Each row below holds a small network's activations on one input, seen along a few directions.
Each table varies a few parts of the input and shows all the possible inputs, shuffled.
Descriptions start from the smaller parts, as in this example, which fits no table here: line(4) and (point or line(9) or (values(3) and ring(8))).
Shared parts are said once, and a part with two or three values counts as separate values.

Other details of the inputs vary at random and push rows far along two fixed directions, the same in every table; ignore that.

A family of inputs:
R1: [-17 -25  -4  91  -5  30 -16  34  18   3  23 -45 -58  16  32  32  41]
R2: [103  -1  88  -1  39   4 -19 -16 100 -81 -60  -9  42  52  31 -63 -25]
R3: [ -4  22 -13 -24   0 -14   7  19 -21  14   5  25   7 -22 -33   8  14]
R4: [ 39   9  41 -19  21  -6 -17 -11  61 -34 -19  21  33   9   4 -34 -12]
R5: [-17  14 -42 -22  21 -15  -7  -9 -67  -3  -9  31  72 -35 -24  37  20]
R6: [ 55  14  38 -20  16 -11 -18  -7  56 -38 -23  25  37   8   1 -32 -16]
R7: [-27  14 -12 -29  -6 -17  -1   4 -26   3  13  17  11  -6 -25   7 -19]
R8: [ 39  -4  30 -37  18 -10   2 -29  50 -29 -38   7  28  16   9 -41 -20]
R9: [-10 -18  -8  56 -18  30  -1   4 -13  21  16 -28 -36   2  23  18  10]
R10: [-18  -9   2  17   4   4   6  16  -2  -4  12 -25 -24  13   8  11  17]
R11: [-10   9 -26 -26 -16 -19   0  -5 -29  15  -2  14   6 -13 -17   5 -24]
R12: [-16  -1  -9  18 -10  -1  -9  13 -13  -4  17 -10 -15  11   3  16  -6]
R13: [  2  11 -13 -21 -20  -1   1 -16 -27  18   9  24  14 -20 -13  -2 -24]
R14: [-22 -11  -3  23   1   7  -2  14  19   2  18  -5 -22   1   9  12  26]
R15: [-31 -10  -7  10  -4   2   4  11  -6   0  19 -13 -21  12   3  15  10]
R16: [-10 -49   3 121  -4  44 -15  18  32  -2   3 -83 -80  43  69  24  33]
R17: [ -9   8 -12 -31  -9  -2  20 -12 -30  25   9  15   8 -26 -18  -4  -4]
R18: [ 45  -2  34 -30  22  -9   6 -21  45 -27 -41  -3  22  13  10 -40 -12]
R19: [ -6  -7 -11  19  -2   4   7   6 -12  14  -7 -22 -28   6   9   9  12]
R20: [-13  13  -8 -26   2 -15   8  15  -9   9  10  18   6 -22 -26   5  15]
R21: [ -8  19 -10 -29  -1 -17  12  16 -36   7   3  13   6  -6 -29   8  -2]
R22: [  2  -7   0  30  -6  24   9  -2  -9  20   7 -16 -24   1  17   4  14]
R23: [-22  16 -22 -42 -18  -8   8 -19 -42  31  16  34  19 -32 -29   0 -27]
R24: [-22  12 -24 -53 -17 -12  20 -19 -41  31  14  37  20 -34 -33  -2 -16]
R25: [-23 -15 -11  23  -5   8  -6  -5   4   8   3 -22 -24  10  18   7  -4]
Description of these inputs: point or (line(4) and ring(6)).
Which other rows does R18 become when the line(4) part takes its other values? List them by row number.
Answer: R10, R17, R20

A family of inputs:
R26: [ 47   1  34 -11  25  -7  -3  -6  33 -43 -33  -4  31  24  10 -23  -3]
R27: [-11 -14  -7  42  13  12 -12   7   2  -7  -4 -22  -7  11  22  21  24]
R28: [ -8 -15  -1  37  13  17  -1   4   2  -2   0 -22 -11   8  22  15  32]
R29: [ 85  12  59 -48  21  -9 -11 -43  62 -47 -53  29  66  14   7 -64 -50]
R30: [ -5   5  -6 -13   7 -10   3   8   0  -1  -2  12   9  -9 -13   6  14]
R31: [ -9 -10  -6  15  -7  10  -7 -13  -2   3   4  -9  -7   6  14   2 -12]
R32: [  8   0   2  -2 -14   4   5  -4   9  12   4   3 -15  -3   1 -10  -7]
R33: [ 96  20  64 -50  33 -14 -10 -23  78 -56 -52  37  69  11  -2 -62 -20]
R34: [-12  -6   4  32   7   0  -6  29   9 -15   7 -27 -28  24   9  16  17]
R35: [ -6 -17   1  27  -7  12   6   3  -1   1   2 -34 -32  21  22   5   1]
R36: [-12 -10   6  24  -8   4   0  18  11  -2   8 -31 -44  26  13   3  -3]
R37: [ -9 -17  -5  33  -7   6  -6   4  -1  -5  -2 -33 -28  24  22  10  -7]
R38: [ -5 -16   5  32 -16  17   0   2  18   9  16 -17 -35   7  20   0   2]
R39: [ -8 -19   0  29  -1  20   8  -8   4  12   1 -27 -27  11  26   1  11]
R40: [ -5 -12   3  40  -1  13  -8  15  16  -5  16 -12 -19   5  16  15  23]
R41: [ -39   36  -52 -100  -30  -37   28  -15  -94   49   19   64   39  -57
  -74    9  -38]
R42: [ 91  15  65 -46  36  -7  -7 -32  63 -58 -51  33  79  11   4 -58 -22]
R43: [-22  22 -40 -38  -4 -24   4   5 -63  21   1  31  33 -37 -43  23  -3]
R44: [-18   4 -23  -1   0 -17  -4  15 -34  -4   0  -1   8   0 -14  25   1]
R45: [ -5 -13  -3  48   4  16 -16   7   2  -8   7 -17  -5   8  22  20  17]
R46: [-11   7  -6  -2 -16   2   5   6 -11  23  14   2 -23  -6  -9   0  -8]
R47: [ -7  -6   4  37   8  12  -6  21  11  -3   7 -22 -23   9  11  13  26]
R48: [-13 -14  -2  33   6   9  -7  12  18  -7  12 -17 -18   7  19  14  28]
R49: [ -1 -14  -1  40   9  19  -1   6  -1  -1   0 -25 -12   4  21  14  30]
R50: [  0  -4  -6  -1  -7   8  13 -11 -15  19  -2  -8  -8  -7   2  -3  -2]
R51: [-26  25 -27 -55 -20 -24  18   5 -50  38  11  29   2 -33 -50   2 -21]
R52: [-24   6 -11 -16 -10  -7  10   6 -16  23   9   4 -18  -7 -16   2  -6]
R53: [-37  11 -37 -41 -20 -14  19 -10 -58  38  18  21   5 -32 -30  12 -13]
R54: [-33  20 -23 -49 -21 -19  12   1 -40  28  21  30   3 -24 -42   3 -25]
R55: [ -8 -12  -1  32   2   0  -4  25  11 -14   7 -24 -26  19  12  16  21]
R56: [-14   8 -19 -32  -8 -14   2 -16 -27  14  -1  17  16 -16 -15   0 -23]
R57: [-29  14 -35 -25  -1 -19  -3   3 -47  12   7  23  27 -26 -27  24   1]
R58: [-16  -9   5  36   6  13 -11  17  15  -9  17 -16 -19  14  14  14  21]
R59: [  0  -5  -2  18   9   5 -15  -2   3 -16  -2  -3  16   7  10  10   7]
R60: [ 91  13  64 -60  22 -13   2 -35  77 -42 -56  26  53  11  -1 -75 -37]
R61: [-18 -12   6  26  -5  12  -2   5  18   6  14 -24 -37  14  20  -1   4]
R62: [-12 -18   2  28 -13  16   0  -1  20   5  17 -19 -33  11  21   0   3]
R63: [-16  13  -6 -19   7 -14  -2  11  -8  -1   8  15  11 -10 -18   7   6]
R64: [ 13  -5   6  10  -7  16   6 -14   2  11  -2  -7 -10   2  14 -10  -4]
R65: [ 11   4  -1   4   6   6   0  -1 -10   0  -2   6  13  -7   0   5  13]
R66: [-13 -18   1  26  -9  12   1   0  20   7  13 -21 -35   9  23   0   7]
R67: [ -4  -3   5  40   4  14 -10  20  12  -2  12 -16 -23  10  13  13  23]
R68: [-11   8 -19 -31  -6 -13   6 -13 -29  17  -8  16  14 -15 -18   0 -19]
R69: [ 10   3  -4  16   7   4 -12   1  -5  -6  -6   2  14  -1   5   9   7]
R70: [-12 -15   0  36   2  13  -8  12  17  -9  17 -14 -17   9  17  14  24]
R71: [-25  18 -18 -34 -23 -14  10   5 -36  30  21  25  -5 -24 -35   4 -22]
R72: [ -9 -16  -1  38   7  20  -5   2   3  -7  11 -19  -8  10  23  15  25]
R73: [-16   8  -5   6  -2  -2  -4  19 -11   4  18   8  -4  -8 -13  15   9]
R74: [ 51   3  36 -10  23  -3  -5  -6  51 -34 -30   7  28   9   6 -29   5]
R75: [ -4   1  -5  -7  10  -2   1  -4 -10  -4  -1   6  18  -8  -1   6  13]
R76: [ -1 -13  -4  40  -9  20  -8  -7   2  10   3 -22 -25  10  26   6  -1]
R77: [-11 -18   1  26  -7  13   5   2  18  10   6 -22 -37  10  20   0  10]
R78: [ 49  12  32 -46   5  -5   7 -32  22 -15 -26  27  42  -3  -5 -42 -34]
R79: [ -37   38  -51 -105  -34  -56   28    9  -84   40   14   57   21  -47
  -83   10  -40]
R80: [ -4 -17  -5  38  -4  18  -4  -6   1   8  -3 -29 -24   9  24   6   2]
R81: [ 33  22  28 -48  25 -21  -1  -3  26 -26 -28  30  44   0 -22 -27  -8]
The inputs of R70 and R62 match in every part but one. If R28 is changed in the same way as R70 into R62, which row does it become?
Answer: R39
Describe the family of inputs behind these rows.
Answer: values(2) and line(4) and (point or ring(6))
Which other rows does R28 become when the line(4) part takes its other values? List them by row number.
Answer: R27, R30, R81
Which other rows does R71 become when the values(2) part takes its other values? List them by row number.
Answer: R73
Which other rows does R54 become when the values(2) part takes its other values? List them by row number.
Answer: R58
Which other rows agree with R62 in the values(2) part and the line(4) part? List them by row number.
Answer: R32, R38, R60, R66, R77, R79
Which other rows does R64 become when the ring(6) part takes its other values? List them by row number.
Answer: R39, R41, R50, R53, R78
